Each row below holds a small network's activations on one input, seen along a few directions.
Each table varies a few parts of the input and shows all the possible inputs, shuffled.
Descriptions start from the smaller parts, as in this example, which fits no table here: values(2) and (point or ring(9) or (line(6) and ring(8))).
Shared parts are said once, and a part with two or three values counts as separate values.

Other details of the inputs vary at random and push rows far along two fixed directions, the same in every table; ignore that.

Rows:
R1: [-14  -1   0   8   3  -7  -1  -6  -2   0   2]
R2: [  6   0   2   4   0  -2  -8  -8  -2 -11  -7]
R3: [  1   3 -19 -30 -17  -2   3  35  -1  29   8]
R4: [ -8  -9  -5   2   2   4  -2 -11   3  -2  -4]
R5: [ 1 -2  2 13 -5  4  5 -5 -5 -3 10]
R6: [  4  -5   0   6  -4   8  -2  -7  -2 -10   4]
R7: [-6 -2 -1 10 -2  3  5 -6 -6 -2  7]
R8: [  0   1 -14 -34 -17 -10  -5  36   3  25  -3]
R9: [  0  -5   4   8  -6   5  -2  -3  -5 -10   4]
R10: [ 13   4  77 -25  60  36  58  32  29  -5  -7]
R11: [ 18   2 -15 -36 -15   1  -4  33   3  17  -3]
R12: [ 8 -1  0  5 -2  6 -5 -9 -2 -9  0]
R13: [ 5 -3 -2 11 -2  8  5 -8 -2 -3  9]
R14: [-11   1   1   9   1  -6   1  -6  -4   0   4]
R15: [ 2  2  7 12 -6 -1 -2 -1 -5 -9  8]
R16: [  5  -4 -15 -33 -18  -2  -3  37   2  22  -3]
R17: [ 13   7 -10 -25 -20  -6   3  39  -1  24  10]
R18: [  3   1   5   6  -2  -6  -7  -5  -3 -12  -6]
R19: [-9  3  0  5  4 -9 -5 -9  1 -1 -6]
R20: [-10  -7  -6   4   3   4   0 -11   2   0  -1]
R21: [-7 -6  3  6 -1 -6 -6 -4 -2 -6 -7]
R22: [ -3   5  -3   7   5  -4  -1 -11  -1   0   0]
R23: [ -4  -5  -5   1   4   1  -5 -13   3  -2  -7]
R24: [ -4   0  -2   2   4  -5  -7 -12   3  -3  -9]
R25: [-14  -2   1   6   2  -7  -3  -7  -1  -1  -2]
R26: [-9  4 -1  7  5 -9 -3 -8  0  0 -2]
R27: [  8   3   3   6  -2   0  -6  -7  -2 -10  -2]
R28: [  5   6  84 -29  69  20  53  32  32  -6 -28]
R29: [-2 -3 -5  8  1  6  5 -9 -3 -1  6]
R30: [-12  -9  -1   5   0   0  -2  -8   0  -2  -4]
R31: [ 9  6  0 11  0 -1  0 -8 -2 -3  4]
R32: [  0  -1   7   8  -6  -2  -4  -2  -5 -11   3]
R33: [10  6  3 10 -2  1 -5 -6 -2 -9  4]
R34: [-14  -6  -2   6   1   0   0  -8  -1   0   0]
R35: [ -3 -10  -3   4   1   4  -4  -9   1  -6  -5]
R36: [  7   7   5  12  -4  -3  -4  -3  -3 -10   5]
R37: [-10  -5  -7   5   4   4   1 -11   1   1   3]
R38: [ -6  -1  -6   4   7   1  -1 -13   2   2   0]
R39: [  5   4   6   8  -3  -4  -6  -4  -3 -11  -1]
R40: [ -6   2  -3   3   6  -5  -5 -12   2   0  -6]
R41: [  2  -8  -1   4  -3   6  -3  -7  -2 -11  -1]
R42: [  6  12 -17 -30 -14 -12  -1  35   1  27   3]
R43: [-14  -5  -3   7   2   0   1  -7  -2   1   4]
R44: [-1  7  1 10  1 -6  0 -7 -4 -3  1]
R45: [ 6  7  3 13 -2 -5  0 -5 -3 -4  4]
R46: [ -3   1  -6   6   5   2   1 -12   0   1   2]
R47: [ 2 -2  4 12 -6  6  0 -2 -4 -8 10]
R48: [10  1  0  9 -2  7 -3 -8 -1 -7  6]
R49: [-7  1  1  4  2 -9 -7 -8  1 -4 -9]
R50: [  9   1  -2  10   0   5   2 -10  -1  -2   6]
R51: [-6  2  2 11 -1 -4  3 -5 -6 -2  5]
R52: [ 14   7 -22 -31 -15   0   1  30   1  27   5]
R53: [  1  -2  -1   3   3  -4  -9  -9   1  -6 -11]
R54: [  1  -6  -3   3   3   2  -6 -11   2  -5  -9]
R55: [ -7  -3  -6   7   3   5   4 -10  -1   1   6]
R56: [ 10   2  -9 -33 -20  -7  -4  41  -1  17   0]
R57: [  3   6  -2   8   3  -3   0 -10  -3  -2   1]
R58: [ -2  -8   3   6  -5   3  -3  -4  -4 -11  -1]
R59: [  6   9 -19 -33 -10  -8  -3  30   4  28   0]
R60: [ -6  -3  -6   3   6   1  -3 -14   3   1  -4]
Each input here is: ring(6) and ring(10).
Changing only the ring(10) part turns R54 into R46. The same change can be made to R16. Which row results?
> R3
Changing only the ring(10) part turns R6 into R55. The same change can be made to R27. Which row results?
> R22
A walk changes only the ring(6) part. It starts at R17 and steps to R45. List the rest of the walk in order.
> R31, R50, R13, R5
A walk changes only the ring(10) part. It starts at R28 and steps to R49. List the rest of the walk in order.
> R19, R26, R42, R44, R45, R36, R39, R18

Rows:
R61: [  3   9  -6  14   4  -1 -10 -27  -2 -11   0]
R62: [ -3   1  -8  18   1  10   1 -24  -4  -6  14]
R63: [  3  -6  -6  11   0  11  -7 -26  -1 -14  -1]
R64: [  0  -1   2  24  -5   5   1 -14 -13 -12  16]
R65: [ -1   2   1 -11  -7  -1  -4  21   6   8   1]
R66: [ -1   6   1  16  -3 -11  -8 -19  -8 -17  -1]
R67: [  2  -2  -4 -11  -3  -7   3  12   7  21  -6]
R68: [-11  -1 -12 -16   3   1   9  14  -2  17   5]
R69: [  7   2   1 -12  -9  -2  -2  21   4   3   6]
R70: [-17  -7  -7  15   7  -4 -12 -17   0  -9  -1]
R71: [  3   3  -3 -11 -10   1  11  18  -4   8  12]
R72: [ -3   8  -1 -19  -2 -12  -4  11   5  15  -7]
R73: [  4  -4  -2  23  -4  -6  -1 -17  -6 -11   0]
R74: [ -8   6   0  17  -1 -10 -10 -18  -7 -12  -6]
R75: [  0  -9   0  14  -7   1  -5 -18  -7 -20  -2]
R76: [ -6  -9 -11 -23   2   1   0  13   1   9 -10]
R77: [-12 -12  -2  11  -2  -1  -9 -24  -1  -8  -8]
R78: [ 15  12   3 -13  -5  -5  -3  19  -5   3   1]
R79: [ -5  -1   0 -15  -4  -4  -6  16  11  14   0]
R80: [ 17   4  -9 -11  -1   5   5  10   7  15   0]
R81: [ 10  -3   1  26  -4  -1  -3 -15  -9 -11   3]
R82: [ -4   3  -3 -10  -8   2   9  18  -3  13   8]
R83: [ 10   5  -6 -14  -3   8  -4  14  10   8   7]
R84: [ 6  1 -3 -8 -6 -4  5 18  2 14 -5]
R85: [ 15  -3   0 -15 -11   6  -1  19  -4   0   0]
R86: [  6   4  97   3  73  32  52  11  27 -28 -10]
R87: [ -8   0  -4 -14  -5  -1   7  12   3  20   7]
R88: [ -6   7  -9 -21   6 -11  -2  12   1  11  -9]
R89: [-11  -8 -11  18   8  -7  -4 -21  -4  -2  -8]
R90: [ -7  -9   0  15  -5   2  -7 -18  -6 -15  -7]
Describe the family of inputs behind these rows.
> values(5) and (point or line(5))
A walk changes only the line(5) part. It starts at R76 and steps to R77. List the rest of the walk in order.
> R90, R75, R85
List by row number the other rows that have the values(5) part in common with R73.
> R67, R80, R81, R84, R89

Rows:
R91: [ 5 -2 -1 -1 -3  3  2  4  4  6  1]
R92: [-5 -2  1  0  0 -1  2 10  0  7  6]
R93: [13  5 -1 -5 -1 -1 -3  2  3  0  1]
R94: [ 6  1  1 -8 -1  3 -4 11 -2 -2 -5]
R95: [ 3  2 -6 -4 -2  5  5  0  0  8  4]
R96: [ 3  1  5 -8 -4  1 -4  7  0 -1 -3]
R97: [-5 -2  1 -1 -3  2  2  9  2  5  5]
R98: [-4  1 -5 -6 -3  5  3  3  0  6  7]
R99: [-2  4 -6 -2 -2  1  6  2 -2 10  6]
R100: [-7  2 -4 -3  2  1  6  5 -4  7  9]
R101: [ 1  2  4 -7 -5  0 -4  8 -1  0 -2]
R102: [-11  -3  92  49  78  25  40 -54  15 -54 -22]
R103: [-16  -6 -42  64 -35 -19 -49 -70 -25 -34  15]
R104: [ 7  0  3 -9 -3  3 -5  7  0 -2 -4]
R105: [ 8 -3 -3 -1  0  5  1  6  2  4 -1]
R106: [-2 -4  0 -8 -7  0  2  8  0  0  0]
R107: [-1  7  4 -1  2 -7  0  8 -1  0  6]
R108: [-18  -2  -8 -13  14  -2   2  -5   7  13 -10]
R109: [ 0  0  0  1 -3  0  4  7  2  8  2]
R110: [ 1  3 -6 -4 -3  3  5  1 -1  9  5]
R111: [-2 -4  0 -3 -5  4  0  7  3  5  4]
R112: [-16  -7  -2 -15  11  -8   1   0   8   7 -17]
R113: [-2  4  6 -4  0 -5 -1 10 -4  2  0]
R114: [-13   0   1 -14  12  -9  -5   1   7   8 -20]
R115: [12  6 -2 -3  1 -1 -1  6  2 -1 -1]
R116: [  4  -6  -1 -10  -5   3   0   6   0  -2  -1]
R117: [-7  2 -5 -4 -2  3  4  5 -2  7  8]
R118: [ 4 -6 -2 -5 -3  7 -3  5  3  3  3]
R119: [ 3 -1 -1 -1 -5  2  2  5  3  7  2]
R120: [ 8  3  0 -7 -2  1 -5  4  3 -3  3]
R121: [ 9 -4 -3 -3 -3  5  0  3  3  5  1]
R122: [-4 -3  1 -6 -5 -2  3 10 -1  1  1]
R123: [-2  4  6 -5 -3 -2 -2 10 -2  1 -2]
R124: [ 7  4  0 -5  2  2 -3  8  2 -4  1]
R125: [ 6  5  4 -5 -4 -2 -1  6  0  3 -4]
R126: [ 7  8  3 -2 -1 -3  0  4  3  1  1]
R127: [-2  0 -5 -7 -2  7  3  2  0  5  7]
R128: [-30  -9 -50  57 -23 -29 -53 -77 -19 -24  -2]
R129: [-16  -7  -2 -10  13  -4  -1   0  12  12 -14]
R130: [ 2 -2 -6 -8 -1  9  2  1  0  4  6]
R131: [ 7  1 -8 -6 -2  6  3 -1  0  7  4]
R132: [  6   1 -10  -4   1   6   4   2  -2   6   3]
R133: [-24 -14 -43  66 -34 -22 -42 -67 -32 -31  13]
R134: [11  3  1 -5  0  1 -2  8 -2  0 -7]
R135: [ 9 -4 -2 -7 -3  2  3  4  0  0 -3]
R136: [ 8 -3 -4 -6 -2  1  3  7 -1  0 -4]
R137: [ 1 -1 -9 -7  1  8  2  5 -2  3  5]
R138: [ 0  7  3 -2 -2 -4 -1  7  2 -1  5]
R139: [ 6 -2  0 -6 -5  0  4  5  1  2 -3]
R140: [-19  -6  88  53  80  19  49 -51  12 -51 -16]
R141: [ 1  0  1 -3 -4 -4  6  7 -1  3 -1]
R142: [ 5  5  2 -5 -3  0 -3  5  3 -2  3]
R143: [ 0  0  1  3  1 -3  5  7  0  9  3]
R144: [ 3  6  4 -2  0 -8  1  9 -4  5 -2]
R145: [ 3  6  5 -3 -3 -4  1  8 -2  4 -4]
R146: [ 4  9  3  0  0 -6  2  5  2  2  2]
R147: [ 1 -5  1 -9 -5  2  2  7  1 -1 -1]
R148: [ 4  9  2  1  2 -9  2  6 -1  3  3]
R149: [12  2  1 -7 -3  1 -4  4 -1  1 -5]
R150: [ 0 -5  0 -4 -4  5 -1  6  4  4  3]
R151: [ 9  7  2 -3 -1 -2  0  3  4  0  1]
R152: [ 3 -5 -2 -8 -1  3  2 10 -1 -3 -2]
R153: [-2  5 -6  0  1 -2  7  3 -5 11  7]
R154: [ 3 -5 -2 -3  0  7 -1  9  2  1  1]
R155: [ 3 -1 -1 -5 -6 -2  4  6  0  3 -2]
Describe the family of inputs behind these rows.
> line(5) and (point or (values(2) and line(6)))
Changing only the line(5) part turns R130 into R116. The same change can be made to R99. Which row results?
> R141
Changing only the line(5) part turns R122 into R123. The same change can be made to R140. Which row results?
> R144
List by row number the other rows that have the line(5) part in common with R97.
> R91, R92, R105, R109, R111, R118, R119, R121, R129, R143, R150, R154
A walk changes only the line(6) part. It starts at R115 and steps to R93. List the rest of the walk in order.
> R151, R126, R146, R148
Change only the values(2) part in R155. List by row number the other rows that result.
> R106
